Read these off the grid that follows. Indices start at 0.
1) Report the entry just right of 388.
2) Report the entry in row 2 and column 1.
3) Report the maximum.
4) Report the top-left entry.
5) Report the entry in row 1 and column 1.
6) Report the entry directly below the largest entry.
7) Report the entry in row 0 and column 2.
8) Report the entry directly below -444.
[[ 369 -759 -823  380 -503 -625]
 [-141  371  451  207  439  283]
 [ 359 -488  -25  250 -519 -165]
 [-231  461  474  142  452  406]
 [-116  380  416  168  487  313]
 [ 266 -444  -25   89 -303 -185]
 [ 217 -543  -13  201 -592 -148]
 [ 488 -873 -637 -689  459 -708]
 [-350  432  462  165  489  426]
 [ 388 -794 -793  432 -808 -375]
 [ 505 -874 -632 -910  445 -668]
 [ 459 -897 -604 -772  449 -686]
 [-324  455  481  172  441  323]]
1) -794
2) -488
3) 505
4) 369
5) 371
6) 459
7) -823
8) -543

Questions about the table below.
1) What is the smallest entry?
2) What is the centre entry?
3) What is the entry just left of the largest entry?
[[-147.88 -157.41  -67.42  -40.84 -199.50  -70.22  -78.33  -42.64  -29.59
  -126.47  -54.17 -141.94  -66.03]
 [-168.00 -180.36  -54.40    6.50 -119.16  -65.08  -93.09   -6.20   16.40
  -153.59  -63.64 -178.76  -55.09]
 [-100.30 -142.67  -45.39  174.06 -264.76  -35.56  -47.20  170.45  194.48
   -53.00  -58.51 -117.87  -43.87]
 [  53.18   50.34 -185.14  -24.75   17.04 -181.38 -160.27   -0.43  -17.73
    37.35 -199.06   49.04 -188.69]
 [-121.57 -123.60  149.62    4.46  -57.16  157.72  140.89  -31.05  -11.37
   -93.06  158.35 -136.49  160.32]]
1) -264.76
2) -47.20
3) 170.45

Read these off the matrix that follows. Counting starts at 0.
1) Read off the entry in row 0 and column 1.
2) Read off the entry in row 2 and column 2.
3) Read off the top-left entry.
4) Read off the entry directly above -.42.
5) Read off the entry at row 1, column 1.
6) Read off the entry at row 1, column 2.
7) Read off the bottom-left entry.
8) Read off the top-right entry.
array([[ .07,  .19, -.04, -.08, -.40,  .23,  .15,  .35, -.51, -.18],
       [-.05,  .13, -.11,  .03, -.24, -.03, -.03,  .23,  .29, -.34],
       [ .04,  .09, -.05, -.27,  .00, -.02,  .06,  .35,  .44, -.12],
       [ .07, -.07,  .07, -.20,  .24,  .00,  .05,  .00,  .05,  .24],
       [ .06, -.04,  .07, -.01,  .04,  .10,  .06, -.09, -.42,  .20]])
1) .19
2) -.05
3) .07
4) .05
5) .13
6) -.11
7) .06
8) -.18

Read these off the grid that follows. Counting starts at 0.
1) The entry at row 0, column 1?
2) The entry in the top-right corner?
3) The entry at row 0, column 2?
4) The bottom-left entry?
5) The entry in row 0 and column 0?
6) The entry at row 2, column 0?
7) The bottom-right entry?
8) The entry just left of the smallest entry?
[[349 156 655 429 736 776 343 760 683 784 154 236 351]
 [359 150 709 438 800 848 356 832 744 845 150 229 359]
 [837 684 315 832 317 269 842 274 489 262 603 932 834]
 [331 202 787 338 781 825 334 810 603 807 222 174 317]
 [326 962 880 214 824 834 332 839 410 818 931 215 329]
 [772 146 267 918 379 368 778 368 762 394 202 851 772]
 [362 971 901 251 831 869 368 873 479 866 957 306 367]
 [299 208 779 331 809 854 305 842 717 851 262 196 293]
 [741 887 313 674 295 242 735 261 353 247 873 846 728]
 [815 136 257 936 385 362 811 372 777 398 170 884 815]
 [273 948 823 179 754 759 272 753 341 753 902 169 276]
 [794 352 249 838 283 228 801 233 529 236 324 894 788]]
1) 156
2) 351
3) 655
4) 794
5) 349
6) 837
7) 788
8) 815

[[31, 64, 17, 66, 68, 37, 8, 14, 12, 50, 25, 40, 46, 20],
 [41, 73, 22, 84, 81, 42, 16, 16, 21, 66, 31, 48, 63, 24],
 [48, 79, 63, 26, 46, 81, 36, 72, 35, 27, 62, 66, 11, 79],
 [32, 61, 17, 66, 66, 36, 10, 14, 14, 51, 25, 40, 48, 21],
 [46, 20, 61, 13, 14, 44, 67, 65, 63, 27, 54, 40, 30, 58],
 [45, 21, 59, 16, 17, 43, 64, 62, 61, 29, 52, 39, 32, 55]]
What is the largest entry in the last column?
Answer: 79
The entry in the bottom-right corner: 55
The top entry of the column that holds the largest entry -> 66
What is the top-right entry?
Answer: 20
The entry just right of 41 -> 73
What is the 1st entry on the main diagonal?
Answer: 31
The entry just left of 50: 12
What is the largest entry in the first row?
Answer: 68
The entry just right of the largest entry: 81
The maximum is 84
The entry directly below the smallest entry is 16
What is the bottom-left entry?
Answer: 45
What is the entry just left of the smallest entry?
Answer: 37
The minimum -> 8
What is the 2nd entry, reading row by row?
Answer: 64
The entry just left of the largest entry: 22
What is the entry directly below 51?
Answer: 27
What is the largest entry in the first column?
Answer: 48
What is the second smallest entry?
Answer: 10
The fourth-last entry, reading row by row is 52
The entry just right of 13 is 14
What is the entry just right of 54?
Answer: 40
What is the largest entry in the last row?
Answer: 64
What is the third entry in reading order?
Answer: 17
